Each row below holds a small network's activations on one input, seen along a few directions.
Each table varies a few parts of the input and shows all the possible inputs, shuffled.
A made-up example of a description, with smaller parts first: one of 3 separate values, together with either a single point or one of 9 places around a ring or (one of 4 places along a line, together with one of 5 places around a ring).
Shared parts are said once, and a part with two or three values counts as separate values.

A family of inputs:
x1:  -0.6 -36.7  -1.0 -45.7  -5.2 -18.7  13.5   2.0  32.9   1.4  33.7  30.1   4.3
x2:  13.0   3.7 -10.4  35.6   1.2  -1.8 -46.5 -16.7 -28.1   5.6  19.5 -43.9 -32.8
x3: -25.8 -43.0   4.6   0.1 -12.7  47.1   9.5  29.7 -12.5  25.9 -25.7  -5.7  -6.3
x4: -15.9 -20.0  36.7  17.0  21.1 -11.8 -23.9   5.7  51.3 -16.0  21.9 -28.7  14.2
x5: -22.7 -33.6 -24.2 -10.4  26.0  13.8  -6.0  38.7 -15.4  31.8 -18.7  27.8  29.6
x6:  20.6  16.4 -15.7  -3.8 -10.1 -27.0  -2.0   0.4  48.7 -18.4  34.4  -0.9  10.2
x7:  65.9  14.3  15.2  19.7  20.0 -16.0 -37.9  13.5 -17.6  22.4 -16.2  11.9  27.4
x8: -32.8  47.3  18.5  -0.9 -12.6 -12.8   0.3  20.5   6.7   3.1  17.7 -28.4  14.5
x9: -26.4 -33.1  13.4  -9.4  20.1 -24.6  63.8  -0.4  20.3 -34.7 -22.8 -15.5  -4.1
x10:  50.0  15.7  -9.2  16.6 -24.6 -16.3 -71.4 -15.6 -22.8 -29.2   6.5  15.6  -8.5
x11: -16.2  -0.8   8.1  12.2   6.5 -16.9   9.3  16.6  59.7 -12.0   7.0 -36.9   1.0
x12:  61.1  38.5 -10.2  11.2  12.1 -16.7 -13.1   9.6  -3.3  33.6 -29.3  10.8  17.3
x13:  20.6  20.2 -11.9  -3.5  43.1   6.6  28.3 -33.7  -4.2  32.6 -48.9  59.2   5.3
x14:  14.1   8.3 -12.5  -9.3  16.7  44.2  41.4 -32.8 -27.5 -16.9 -11.5  -9.8 -46.3
x15:  17.1  31.9 -33.1  22.9  -9.1   7.5 -13.1  -8.7 -14.4   7.6   7.6 -49.9 -46.4
x16: -21.8 -27.5  19.6 -20.9 -41.6  -4.0  19.8   9.0   0.0  -9.6  38.4  17.7 -29.7
x17: -42.7  -1.8  36.6 -30.8  -9.6  -1.3  12.8  45.2  -7.6   7.4   7.0   8.7  -2.0
x18:  10.0  -7.3 -20.4 -43.9 -25.1   3.6 -33.2 -19.9  -9.9   9.7 -12.0  49.6 -28.8
x19: -27.1 -50.9  25.7 -24.7   6.2 -13.7  21.0  34.9  40.9  -5.3  -1.1  -5.6  -8.0
x20:   2.6 -18.3  -9.5 -24.9  -5.1  34.3  -2.3   8.7 -19.1  16.4   1.3  -9.4 -55.5
x21:  -0.2 -15.9 -12.0 -31.8   8.1 -32.9  51.6 -38.0  20.9 -19.0   3.2  21.5   3.0
x22:  -9.9 -20.0   8.4  37.0  -7.2  21.3 -28.4  -6.4 -18.4  27.3  -4.1 -44.3  25.1
x23: -21.3  -4.7   9.3  -6.3 -21.3 -15.3  61.8 -31.8 -17.9 -41.4  11.9   8.2 -25.1
x24: -14.8  -6.7 -25.0   3.5  41.3  29.4  27.8   1.4 -16.5   2.6 -38.2  29.3  35.8
x25:  45.2  39.9 -37.2   4.9 -36.7 -19.3 -43.7 -18.3  -9.4 -17.3 -11.3  11.7 -19.0
x26:  13.7  -9.4 -12.9 -14.5  27.0  -4.9  -5.5   7.9  -5.6  54.3 -28.5  52.8   2.5
x27:  14.4  22.1 -22.2 -32.3  -2.2   9.3  11.7 -72.4 -17.9  -8.9 -31.0  45.0 -20.8
x28:  17.5  13.7 -23.8   9.9  12.7   5.2  -9.7  27.4 -11.4  23.8 -14.3 -23.6  51.4
x29:  22.7  -5.4  13.7   6.9   4.0 -20.7 -32.4  -2.9  38.8 -29.0  48.0   6.5  21.8
x30: -16.9   8.5  21.1  38.3 -20.9 -11.1 -39.4  -9.3  11.2 -28.4  57.3  -4.0 -14.4
x31:  -7.5   3.1 -12.0  31.6 -20.1  27.7   2.6   4.5  -5.8  25.4 -17.8 -48.8  12.6
x32: -16.0 -15.0   0.2  11.3   5.0  62.0  48.9  -5.9 -17.5 -11.1 -41.3  -3.1   3.2
x33: -17.9  30.2  -5.4  30.0 -35.7 -12.7  -3.0  -2.3  18.0 -24.2  43.4 -10.0 -25.1
x34:  20.6  -7.0   3.9  17.6  19.3   4.8 -32.5  23.8 -23.0  17.5  -0.1 -18.4  59.7
x35: -32.7  26.6  44.9   3.3   1.3 -10.2 -34.3   9.0   0.1   3.4  30.9 -22.4  26.9
x36: -40.0  17.1  28.6 -16.3   7.8  -8.1  54.3   6.7 -23.6 -30.3 -17.0   2.5   7.0
Q: The inputs of x11 and x9 match in every part but one. If x25 is changed in the same way as x11 into x9, which row does it become?
A: x27
Q: What do these inputs look like to the network?
A: one of 4 places along a line, together with either one of 4 separate values or one of 5 places around a ring
Q: Which other rows does x10 become when the place on the ring of 5 takes its other values? List them by row number.
A: x2, x7, x22, x34
Q: Which other rows does x29 become when the choice among 4 separate values takes its other values? List them by row number.
A: x4, x30, x35
Q: Which other rows does x33 become when the choice among 4 separate values takes its other values? List them by row number.
A: x6, x8, x11
Q: Which other rows agree with x17 in the place on the line of 4? List them by row number.
A: x1, x3, x5, x16, x18, x19, x20, x26
